Each row below holds a small network's activations on one record, seen along a few directions.
After each row come some of the record's fields: Y, M, B, T, F, J.
Not every record has every field; a missing one is written absent.
Other fields move the rows too, some of them a lot.
In the rows, 500 means zero.
Random noise pushes rows far along 8 fixed directions. That doesn't count. These rows show it; they differ only by the noise:
[521 661 608 537 406 420 601 698 611 546 585 563 519 506 380 613 485 505
 342 552 611 328 514]
[316 385 640 437 365 620 675 420 543 333 542 457 517 402 582 307 680 608
 637 520 501 553 365]
[253 416 432 454 455 566 541 457 445 455 368 422 575 472 525 720 438 393
 596 484 735 632 365]
[614 226 616 516 871 418 702 337 499 382 358 573 400 480 559 444 638 548
 630 498 350 194 560]
[616 184 641 615 558 497 646 496 598 390 583 359 476 370 483 436 523 654
 504 544 465 269 499]
[415 463 520 293 574 620 271 643 376 330 483 724 575 452 427 543 661 570
 756 461 547 742 620]
[495 215 564 475 705 542 593 404 495 335 433 511 516 407 553 496 581 570
 691 506 475 424 510]
[236 341 272 679 573 497 564 441 366 445 147 237 331 529 461 545 445 365
 585 302 493 644 250]
[438 314 514 680 509 518 547 545 470 381 416 348 315 439 420 299 588 573
 557 403 370 499 386]
[397 509 576 412 650 627 666 537 663 261 560 735 714 341 578 514 572 583
 766 578 520 549 500]

[776 520 622 622 554 547 599 710 603 463 730 614 518 306 383 355 551 851
 419 458 230 351 649]
Y is y2, M is m7, B is b1, T is t2, F is absent, J is j3
[491 379 361 354 486 574 597 479 492 500 542 477 716 437 426 765 324 592
 370 485 712 591 462]
Y is y2, M is m7, B is b1, T is t1, F is absent, J is j1
[464 452 509 351 430 464 606 366 472 575 505 465 456 534 464 565 490 415
 375 615 688 503 450]
Y is y3, M is m7, B is b2, T is t2, F is f3, J is j1
[671 730 364 469 425 289 488 601 511 695 401 359 410 742 436 644 507 472
 238 351 381 350 588]
Y is y4, M is m4, B is absent, T is absent, F is absent, J is absent
[288 642 171 484 564 505 493 545 446 501 261 464 534 558 499 678 410 365
 567 372 516 768 412]
Y is y1, M is m5, B is b2, T is t2, F is absent, J is j1
[685 571 327 392 583 456 603 716 631 457 611 572 712 452 360 697 394 638
 377 465 494 479 635]
Y is y1, M is m5, B is b1, T is t2, F is absent, J is j3
[535 359 323 306 544 513 522 553 446 467 451 400 616 556 373 676 479 576
 451 399 520 595 558]
Y is y1, M is m7, B is b2, T is t2, F is f2, J is j1
[657 652 534 293 506 376 696 431 602 564 564 508 616 613 555 469 638 599
 384 471 319 297 588]
Y is absent, M is m3, B is absent, T is absent, F is f2, J is absent
[560 253 642 477 477 623 163 365 242 548 512 564 343 384 567 404 599 513
 639 583 535 651 633]
Y is y3, M is m5, B is b2, T is t1, F is absent, J is j5
[519 919 465 483 684 378 656 645 668 522 459 810 550 537 475 527 477 456
 459 478 389 370 525]
Y is absent, M is m1, B is b3, T is t1, F is absent, J is j2
[572 459 526 513 479 499 607 540 480 529 507 410 509 471 441 536 470 578
 427 422 475 445 501]
Y is y2, M is m7, B is b1, T is t1, F is f3, J is j4
[468 448 552 720 423 625 792 527 680 446 648 387 604 323 537 463 364 695
 441 513 463 412 381]
Y is y2, M is m7, B is b1, T is t1, F is absent, J is j1
[460 683 423 504 293 556 596 598 619 477 574 347 528 455 545 315 546 630
 441 441 330 681 386]
Y is y3, M is m5, B is b2, T is t3, F is absent, J is j2
[477 449 428 523 534 520 526 452 483 427 442 418 465 459 518 367 501 526
 541 472 445 545 419]
Y is absent, M is m5, B is b3, T is t3, F is absent, J is j5
[437 599 793 762 301 602 658 498 533 563 652 592 280 381 512 110 608 603
 466 566 330 404 369]
Y is y2, M is m7, B is b1, T is t1, F is f2, J is j1
[560 355 608 726 480 456 393 429 338 718 494 454 252 445 444 665 266 284
 343 636 747 341 510]
Y is y2, M is m5, B is b2, T is t2, F is f3, J is j1
[793 570 575 423 596 413 743 442 643 665 663 575 618 446 522 697 346 578
 276 670 595 192 608]
Y is y3, M is m7, B is b1, T is t1, F is f1, J is j1
[563 614 455 365 519 466 885 398 719 418 555 461 646 494 576 367 593 629
 416 569 393 388 400]
Y is y3, M is m7, B is b3, T is t3, F is absent, J is j1
[435 688 545 575 300 546 526 585 600 448 637 497 451 440 470 233 595 575
 467 496 366 585 391]
Y is absent, M is m3, B is absent, T is absent, F is absent, J is absent
[546 439 459 538 550 684 539 605 646 314 639 422 642 294 546 334 532 772
 652 455 256 704 476]
Y is y3, M is m7, B is b2, T is t3, F is absent, J is j2
[590 159 462 621 595 539 380 607 515 404 574 322 589 341 409 630 301 608
 505 485 590 472 568]
Y is y2, M is m5, B is b3, T is t1, F is absent, J is j2
[560 350 456 632 345 508 301 789 595 481 644 271 579 439 360 551 385 620
 453 433 523 523 546]
Y is y1, M is m1, B is b3, T is t1, F is absent, J is j2
[453 404 630 649 402 661 423 477 413 524 590 555 446 239 486 468 426 550
 562 575 639 609 456]
Y is y3, M is m7, B is b3, T is t2, F is absent, J is j4
[647 561 395 592 625 528 480 639 616 549 555 512 739 363 494 799 279 598
 492 550 540 490 569]
Y is y3, M is m7, B is b3, T is t3, F is absent, J is j1
[422 648 481 128 405 524 646 466 378 467 457 595 589 652 491 499 708 641
 438 350 474 595 484]
Y is y2, M is m7, B is b1, T is t3, F is absent, J is j3
[458 576 741 755 298 547 448 539 629 478 719 566 352 353 471 195 527 437
 536 724 510 487 403]
Y is y3, M is m3, B is absent, T is absent, F is f2, J is absent
[367 400 271 639 562 561 539 577 498 405 393 348 568 429 466 556 384 514
 619 370 414 683 410]
Y is y1, M is m5, B is b1, T is t2, F is f2, J is j3
[462 413 531 538 254 598 553 444 475 559 599 296 533 321 555 532 391 571
 422 517 606 601 378]
Y is y3, M is m5, B is b1, T is t1, F is absent, J is j4
[543 518 325 424 507 540 411 589 413 556 512 507 637 476 415 802 253 491
 403 475 696 628 564]
Y is y2, M is m5, B is b1, T is t1, F is f1, J is j1
[532 465 544 648 561 469 563 506 491 435 455 464 282 441 459 178 594 576
 484 436 275 408 431]
Y is absent, M is m5, B is b3, T is t1, F is absent, J is j2
[432 344 539 467 552 494 704 326 651 430 498 446 594 507 681 474 531 494
 572 565 513 389 458]
Y is y1, M is m1, B is b2, T is t1, F is absent, J is j5
[456 405 574 506 281 632 493 541 523 440 697 504 517 302 480 448 456 572
 512 628 653 607 448]
Y is y1, M is m5, B is b1, T is t2, F is absent, J is j3
[514 514 554 400 495 467 194 468 341 488 384 605 220 662 404 315 703 363
 570 500 475 586 605]
Y is y4, M is m4, B is absent, T is absent, F is absent, J is absent
[346 484 622 544 472 460 467 460 481 529 424 562 389 613 548 481 533 286
 555 563 575 459 431]
Y is y1, M is m1, B is b2, T is t3, F is f2, J is j2
[304 666 659 628 701 480 695 308 617 484 381 848 464 492 747 470 516 252
 746 691 539 327 383]
Y is y1, M is m1, B is b3, T is t3, F is absent, J is j1
[663 291 621 700 526 506 275 550 335 584 549 428 389 428 477 528 431 553
 525 512 465 425 618]
Y is y2, M is m5, B is b1, T is t3, F is f2, J is j3
[421 484 344 698 502 376 385 552 371 587 272 272 259 637 427 470 464 380
 415 306 390 562 369]
Y is absent, M is m1, B is b1, T is t3, F is absent, J is j4
[242 501 640 247 251 654 496 358 339 543 499 585 583 547 568 693 523 366
 474 575 890 658 425]
Y is y2, M is m7, B is b2, T is t3, F is absent, J is j2
[598 621 536 426 622 428 657 437 646 487 555 601 607 513 583 496 564 545
 495 537 379 331 559]
Y is absent, M is m3, B is absent, T is absent, F is absent, J is absent
[617 436 497 526 657 437 570 556 563 405 440 500 458 549 433 344 595 583
 558 468 350 379 555]
Y is y1, M is m7, B is b3, T is t3, F is f1, J is j5

Which values does each new row have?
[456 476 664 520 312 512 725 526 617 454 631 333 572 491 578 306 606 728
 475 387 291 392 448]
Y is y2, M is m1, B is b1, T is t1, F is f2, J is j4
[613 479 407 678 781 466 657 560 654 453 429 435 567 429 540 563 389 605
 555 419 297 423 465]
Y is y3, M is m7, B is b1, T is t3, F is absent, J is j4
[573 576 404 384 470 475 746 406 677 478 544 287 697 549 628 625 468 640
 421 432 389 383 498]
Y is y4, M is m4, B is absent, T is absent, F is absent, J is absent
[553 371 503 449 537 448 626 470 584 487 471 311 642 522 605 520 549 614
 560 444 361 335 558]
Y is y1, M is m5, B is b3, T is t1, F is f2, J is j2
[520 820 396 694 656 399 531 677 657 552 469 662 547 511 469 615 324 400
 466 522 473 421 479]
Y is absent, M is m1, B is b3, T is t3, F is absent, J is j1
[579 466 369 398 430 501 487 519 549 450 566 309 605 504 488 442 554 655
 469 397 365 589 513]
Y is absent, M is m3, B is absent, T is absent, F is absent, J is absent
[722 541 638 393 590 508 639 401 746 428 698 578 696 440 664 521 542 614
 581 669 446 294 647]
Y is y4, M is m4, B is absent, T is absent, F is absent, J is absent
[400 618 455 425 560 462 681 514 581 421 417 575 525 541 517 448 553 466
 529 465 469 447 434]
Y is y1, M is m5, B is b3, T is t1, F is absent, J is j2
[534 436 403 444 529 492 565 580 572 429 560 428 653 470 489 580 492 626
 507 459 479 512 581]
Y is y1, M is m5, B is b1, T is t2, F is absent, J is j3
[443 336 527 493 412 653 160 493 393 465 608 533 558 355 491 608 417 434
 646 605 741 730 527]
Y is absent, M is m3, B is absent, T is absent, F is absent, J is absent
[699 440 438 726 871 471 560 608 559 476 466 627 524 385 426 719 286 515
 526 510 468 341 566]
Y is y2, M is m7, B is b1, T is t3, F is absent, J is j3
[463 371 291 643 681 560 497 455 577 333 369 429 480 448 503 494 408 443
 662 437 400 601 442]
Y is y4, M is m4, B is absent, T is absent, F is absent, J is absent
[577 505 620 553 506 347 378 433 442 608 435 522 225 704 444 479 563 280
 370 577 575 274 580]
Y is y4, M is m4, B is absent, T is absent, F is absent, J is absent
[689 404 565 525 917 447 464 404 392 495 336 708 368 540 511 429 579 495
 637 479 338 320 683]
Y is y2, M is m7, B is b3, T is t1, F is f1, J is j5
[446 671 502 204 525 546 448 666 554 381 572 761 795 567 530 637 599 604
 612 436 509 648 630]
Y is y2, M is m1, B is b1, T is t3, F is absent, J is j4
[580 505 466 488 387 352 487 452 400 648 436 259 336 658 433 427 570 499
 300 381 346 381 476]
Y is absent, M is m3, B is absent, T is absent, F is f2, J is absent
[414 558 520 562 697 538 570 359 550 386 441 685 463 436 610 358 566 410
 705 552 397 524 437]
Y is absent, M is m3, B is absent, T is absent, F is absent, J is absent
[219 595 432 578 402 601 653 347 543 424 418 429 505 448 619 329 517 413
 648 467 419 699 241]
Y is absent, M is m3, B is absent, T is absent, F is f2, J is absent
[595 513 535 519 733 416 555 485 435 559 435 688 390 537 462 622 448 433
 424 506 483 306 616]
Y is y2, M is m5, B is b2, T is t2, F is absent, J is j1
[421 696 442 554 707 441 566 520 537 510 358 668 523 505 531 596 436 366
 551 498 506 452 491]
Y is absent, M is m5, B is b3, T is t1, F is absent, J is j2
